These are the activations of a small network on made-up records, seen along a few directions, one row for each record.
Each row is followed by the record's values for the fields DENAG, NODO, DER, LIN, TOZE.
A field that a record lacks is left out.
Other fields move the rows too, some of them a lot.
(in the rows, 500 means zero)
Strong random noise was added to every row along 10 fixed directions; ignore it. To show where, here is one row again and again, with new noise each time:
[495 617 608 527 609 567 391 253 541 501 568 427 681 562 463 688 353 568
 336 358 464 653 572 390 531 657 467]
[467 482 646 421 442 286 671 572 551 679 475 578 562 361 659 531 347 554
 477 508 495 563 428 469 368 484 378]
[492 468 712 502 424 380 667 554 492 609 502 662 536 420 512 541 223 485
 425 423 533 685 424 526 476 592 415]
[676 517 391 316 405 344 340 517 529 445 647 508 708 788 254 542 826 547
 332 382 697 605 499 613 381 578 788]
[399 393 522 571 355 463 805 769 599 520 611 489 477 365 365 333 524 342
 650 635 489 335 355 423 485 502 530]
[579 308 458 401 410 475 621 487 582 596 505 568 551 561 344 491 485 445
 450 540 563 434 509 509 453 660 494]
[441 491 435 473 525 503 426 418 534 628 380 435 448 292 803 511 500 631
 619 640 328 338 516 383 344 305 245]
[482 437 518 515 533 529 505 502 591 448 594 403 550 471 446 502 505 427
 501 559 473 444 437 409 482 573 477]
[440 514 469 555 471 472 466 551 321 518 393 559 418 456 542 525 569 505
 684 495 338 476 455 558 381 416 329]
[466 718 645 489 424 433 538 758 517 512 497 582 482 370 596 332 491 384
 516 525 561 655 478 563 504 392 515]
[390 731 558 588 485 484 534 581 350 530 431 551 519 487 481 515 540 458
 624 413 373 594 539 543 468 465 417]
[455 679 582 418 608 403 438 537 548 485 550 350 631 505 570 534 624 444
 487 499 466 542 492 429 431 540 482]

[576 474 440 526 594 594 404 413 379 374 475 488 527 659 375 612 490 417
 508 416 452 587 582 593 543 663 465]  DENAG=nasak NODO=pugul
[584 368 323 399 508 574 418 486 496 571 330 608 395 625 483 419 636 293
 539 632 513 434 580 744 422 633 348]  DENAG=nasak NODO=ruto LIN=meka TOZE=vuna
[487 394 358 646 301 619 483 573 462 489 501 587 299 337 527 359 522 615
 655 617 452 339 450 519 476 181 531]  DENAG=zov NODO=fur DER=sez
[359 376 537 518 405 436 721 695 504 525 582 365 420 356 458 392 618 462
 714 636 394 203 267 323 473 499 489]  DENAG=vifa NODO=fur DER=sez
[465 433 639 515 373 598 598 683 518 469 570 496 338 303 510 284 372 385
 595 617 518 423 282 389 650 453 509]  DENAG=pez NODO=pugul
[444 593 572 376 567 326 543 533 276 561 468 436 475 635 393 624 700 512
 540 383 487 535 426 471 471 597 514]  DENAG=pez NODO=pugul
[512 514 574 304 494 379 414 579 433 511 543 366 401 465 567 405 735 541
 500 501 615 361 385 363 536 484 606]  DENAG=papan NODO=ruto LIN=meka TOZE=tigon
[460 404 320 699 507 648 509 626 465 293 412 491 507 509 251 423 653 321
 661 644 384 379 456 520 550 437 486]  DENAG=papan NODO=kun
[470 519 621 427 511 395 435 432 471 521 648 416 513 531 473 611 547 581
 444 406 543 563 371 451 495 592 555]  DENAG=nasak NODO=ruto LIN=sal TOZE=tigon
[519 388 455 426 454 484 432 408 362 642 307 546 392 458 657 541 490 612
 653 556 320 378 473 521 370 475 262]  DENAG=nasak NODO=fur DER=sez
[389 589 633 530 526 518 572 377 444 665 439 384 586 424 502 615 428 636
 521 466 402 434 453 273 600 562 380]  DENAG=nasak NODO=kun
[508 541 518 506 388 662 410 439 530 482 618 427 454 475 436 427 523 594
 464 460 557 396 478 375 634 500 655]  DENAG=vifa NODO=fur DER=sez
[635 170 441 231 486 454 398 310 502 614 574 370 462 676 355 587 676 550
 465 523 563 250 355 438 436 803 486]  DENAG=nasak NODO=ruto LIN=sal TOZE=vuna
[537 346 394 572 379 492 513 532 487 516 414 658 465 410 571 483 458 599
 566 577 472 477 418 601 391 258 385]  DENAG=pez NODO=pugul
[549 434 242 612 364 636 474 332 442 618 414 696 464 556 440 517 433 659
 547 424 415 453 669 577 465 396 473]  DENAG=nasak NODO=ruto LIN=meka TOZE=vuna
[471 609 444 322 598 510 341 460 474 533 426 298 442 492 685 440 769 523
 633 596 421 281 537 426 446 453 431]  DENAG=pez NODO=fur DER=sez
[362 738 460 535 482 579 596 469 374 712 333 541 473 513 400 492 671 494
 609 540 343 463 609 491 550 463 416]  DENAG=nasak NODO=pugul
[474 303 355 764 404 716 655 396 624 481 539 522 482 371 399 479 271 590
 564 583 401 334 562 386 577 428 476]  DENAG=nasak NODO=fur DER=sez
[533 648 400 466 548 624 405 561 649 439 451 465 508 494 557 358 599 366
 490 614 508 476 660 568 527 454 527]  DENAG=vifa NODO=fur DER=sez
[397 657 490 520 379 475 628 562 626 644 583 489 634 458 431 422 584 515
 479 510 522 450 484 405 510 461 612]  DENAG=vifa NODO=ruto LIN=meka TOZE=vuna
[428 568 480 488 580 369 538 501 446 443 600 317 788 706 244 639 754 405
 536 420 417 480 437 440 446 719 601]  DENAG=nasak NODO=kun
[491 461 478 610 490 557 460 592 415 409 388 576 474 400 542 440 409 381
 618 599 375 537 445 591 497 444 358]  DENAG=nasak NODO=kun
[524 443 558 425 464 500 319 379 457 484 566 474 509 517 574 565 491 632
 469 432 506 492 398 415 462 485 518]  DENAG=pez NODO=ruto LIN=sal TOZE=tigon
[502 394 439 457 443 475 543 397 382 590 469 478 473 598 407 569 599 584
 573 458 444 329 498 476 460 563 513]  DENAG=zov NODO=fur DER=sez
[559 502 454 489 598 386 426 474 591 464 452 543 627 548 622 584 512 510
 428 509 485 629 598 613 360 446 434]  DENAG=nasak NODO=ruto LIN=sal TOZE=tigon
[407 490 361 668 508 498 741 444 630 602 620 578 547 513 379 589 403 611
 471 460 520 463 611 539 448 438 561]  DENAG=pez NODO=ruto LIN=sal TOZE=vuna
[567 464 383 766 511 574 458 640 438 253 437 689 414 482 520 439 409 402
 581 504 465 646 597 713 442 260 471]  DENAG=zov NODO=ruto LIN=sal TOZE=tigon
[424 759 572 440 469 488 592 538 367 652 333 547 499 510 541 470 549 486
 590 411 419 508 648 526 545 545 439]  DENAG=vifa NODO=fur DER=sez
[555 514 527 272 453 608 552 493 406 648 350 536 418 608 417 400 572 269
 568 546 520 406 607 536 607 801 418]  DENAG=nasak NODO=pugul
[478 412 500 589 647 505 579 507 459 368 455 429 574 531 442 562 425 355
 563 517 388 484 471 490 501 608 412]  DENAG=pez NODO=kun
[481 431 404 430 406 359 669 534 405 633 408 509 509 543 470 498 634 605
 661 478 424 315 520 496 363 473 494]  DENAG=pez NODO=fur DER=sez
[394 749 363 630 518 614 488 504 409 531 304 579 570 561 437 518 636 452
 621 501 313 568 698 640 506 388 394]  DENAG=nasak NODO=pugul
[519 319 542 468 533 419 597 673 567 393 555 473 467 455 486 439 511 346
 534 605 516 437 370 530 474 584 483]  DENAG=vifa NODO=fur DER=sez
[574 285 273 427 402 563 490 376 609 539 544 443 536 558 366 505 667 634
 507 569 495 229 530 424 455 512 581]  DENAG=vifa NODO=fur DER=sez
[592 174 457 498 426 358 296 500 565 444 492 549 476 306 688 543 461 683
 433 695 527 507 199 509 347 232 381]  DENAG=nasak NODO=kun
[273 752 592 615 441 408 636 571 425 618 626 463 525 446 407 521 565 554
 547 376 465 540 462 415 545 387 622]  DENAG=zov NODO=ruto LIN=meka TOZE=tigon
[485 585 585 405 524 337 663 667 745 533 563 456 587 385 668 393 444 456
 406 595 641 533 522 470 475 432 592]  DENAG=pez NODO=fur DER=sez
[415 498 539 604 673 497 657 566 480 410 433 448 508 508 431 561 437 324
 606 532 342 488 536 491 485 619 355]  DENAG=papan NODO=fur DER=sez
[393 759 393 579 604 532 701 428 776 525 624 306 829 588 369 551 590 453
 446 507 447 419 769 392 508 539 665]  DENAG=zov NODO=fur DER=sez

Here are new rows. What are their fields?
[568 659 658 268 532 473 406 385 543 697 411 516 501 446 722 464 406 572
 304 439 645 629 660 423 606 567 493]  DENAG=nasak NODO=ruto LIN=meka TOZE=tigon
[396 541 600 723 483 439 634 645 600 478 534 640 498 232 606 442 249 468
 452 575 531 697 407 565 496 257 438]  DENAG=pez NODO=kun
[479 267 343 664 564 609 438 324 483 453 602 612 366 628 229 670 496 447
 449 489 496 547 481 693 468 562 462]  DENAG=zov NODO=ruto LIN=sal TOZE=tigon
[440 754 664 348 523 384 444 521 485 609 545 396 479 477 769 483 503 524
 530 395 479 546 491 471 445 541 461]  DENAG=nasak NODO=ruto LIN=sal TOZE=vuna
[457 609 496 444 498 418 745 604 590 682 494 634 530 586 380 449 488 409
 453 484 620 567 647 652 514 580 553]  DENAG=pez NODO=ruto LIN=sal TOZE=vuna
[477 424 497 520 771 519 499 527 516 320 444 367 475 499 582 554 473 280
 568 593 382 492 480 504 503 587 340]  DENAG=pez NODO=pugul
[522 280 639 549 435 643 323 443 404 352 624 409 358 458 467 477 374 510
 537 480 472 442 229 391 609 618 502]  DENAG=nasak NODO=fur DER=sez
[436 472 427 642 517 541 684 480 401 462 504 539 474 641 222 573 556 442
 608 385 438 460 575 538 525 621 533]  DENAG=pez NODO=ruto LIN=sal TOZE=tigon
[563 291 506 662 428 526 297 546 467 193 740 517 489 523 284 547 503 480
 428 492 606 642 201 548 560 468 656]  DENAG=nasak NODO=kun
[492 354 593 459 409 376 687 586 464 594 552 594 396 517 427 468 440 475
 542 458 570 469 348 559 467 605 501]  DENAG=pez NODO=ruto LIN=sal TOZE=vuna
[382 549 613 566 472 348 735 796 380 512 455 596 421 433 551 458 514 399
 635 509 461 578 428 588 480 409 434]  DENAG=nasak NODO=pugul
[378 558 716 679 434 515 731 672 592 472 641 527 453 324 499 406 214 407
 500 501 551 591 398 451 637 472 591]  DENAG=zov NODO=fur DER=sez
[491 703 527 364 565 426 472 402 325 628 287 439 622 587 532 586 647 546
 544 414 416 500 682 422 518 587 433]  DENAG=nasak NODO=kun
[441 566 519 392 546 530 434 351 478 668 370 426 470 468 644 572 513 596
 534 519 378 395 557 420 457 532 345]  DENAG=vifa NODO=fur DER=sez
[378 680 526 440 607 369 470 513 378 544 482 411 476 575 554 607 671 488
 565 433 419 505 521 510 413 525 421]  DENAG=vifa NODO=ruto LIN=sal TOZE=tigon
[536 538 352 539 525 531 518 412 543 452 520 406 674 607 298 547 647 549
 423 494 554 451 594 427 527 514 640]  DENAG=pez NODO=kun
[544 337 484 498 560 659 406 445 362 473 381 509 276 491 536 482 427 442
 521 545 457 466 521 558 584 489 365]  DENAG=zov NODO=pugul
[565 294 263 604 354 675 567 414 503 551 410 640 430 506 362 453 475 562
 598 575 428 336 622 574 498 442 452]  DENAG=nasak NODO=fur DER=sez
[624 208 456 536 532 579 500 373 559 422 443 580 506 473 466 550 287 559
 370 557 591 531 558 459 567 507 486]  DENAG=pez NODO=kun
